Each row below holds a small network's activations on one input, seen along a few directions.
In each table, some parts of the input vary, and every possible input appears once, in random order.
Descriptions start from the smaller parts, as in this example, which fits no table here: one of 3 separate values, together with either a single point or one of 11 places around a ring or (one of 6 places along a line, together with one of 8 places around a ring).
Shared parts are said once, and a part with two or three values counts as separate values.

Other details of the inputs shift rows strongly along two fixed directions, in all tables alike. That doesn't count.

A family of inputs:
row 1: [-20  19 -13  25 -12   6 -10   3   4  34   8   2   7  26]
row 2: [ -8  13 -22 -21  10  -5  -4   0   8  16  20 -15  -8  -5]
row 3: [ 20   1   0 -13   8   5  -3   1   3  -5   1  -1  -2  -5]
row 4: [-10   2   8  19   0 -10  -6  -3  12  40   4  -3  14  32]
row 5: [-10   7 -10   7 -17  12 -10 -13 -19   1  -9  22   5   4]
row 6: [-13   4 -10 -18  12   2   6   1 -15  -6   6   7  -1   1]
row 7: [ -1 -11  11   1  -2   9  13  -1  -8  -3  -7   9   6   1]
row 8: [  3  -5   7   6 -12   5  -1  -9 -11 -12 -18  12   0  -6]
row 9: [  3  -9   6   6  -8   0  16  -1 -10   0  -7  19  11   5]
row 10: [ -2   2   3  -2   3  -2   3  12   2 -13   0  -9  -7  -8]
row 11: [  8   3   5   0  10   2  -6  12  -3 -18   6  -4  -3  -3]
row 12: [  4   9   1  22 -18   2  -5  -5  16  53   0  -7  12  20]
row 13: [  7  -4   6  -1   2   0 -12  -8  -9 -17  -6   4  -1  -1]
row 14: [ 14  -3  16   4  -4  11   2  -1 -17  -3 -13  28  14  14]
row 15: [ -8   4   0  -4  16 -13  -7  13  17  -6  16 -22 -11  -2]
row 16: [  2 -10  -1   9 -14   2   4  -9 -10 -15 -15  16   1  -8]
row 17: [ -1  -9   2   3  -6   1   0  -9  -5 -15  -8  -1  -4 -11]
row 18: [  3  -4   8   2  -8   0 -10 -10  -6 -13 -11  11   2  -1]
row 19: [ 10  -2  -5 -13   0   2   7   2   5  -1   0 -10   0 -17]
row 20: [ 16   0   1 -11   4   8  -1   2   2  -8  -2   4   3 -15]
row 21: [ -1  -1   1  -1  -4   3   7  10   2 -17  -5  -3  -4  -5]
row 22: [ -8  -1  -6   2   7 -13   5  10  14  -4  15 -17 -13  -4]
row 23: [  3  -2 -12 -13  11 -12   6   0  19   6  13 -20 -10 -12]
row 24: [-13  -4   6 -11  23 -15   5   3   9   6  12 -23 -11  -2]
Each input here is: one of 4 separate values, together with either a single point or one of 5 places along a line.
Q: Changing only the choice among 4 separate values turns row 18 into row 4. The same change can be made to row 16. Which row results?
A: row 9
Q: Which other rows agree with row 22 in the choice among 4 separate values? List them by row number.
A: row 1, row 10, row 11, row 15, row 21
Q: Which other rows does row 11 become when the choice among 4 separate values takes its other values? List them by row number.
A: row 3, row 13, row 14
Q: Which other rows does row 3 become when the place on the line of 5 takes its other values? List them by row number.
A: row 12, row 19, row 20, row 23
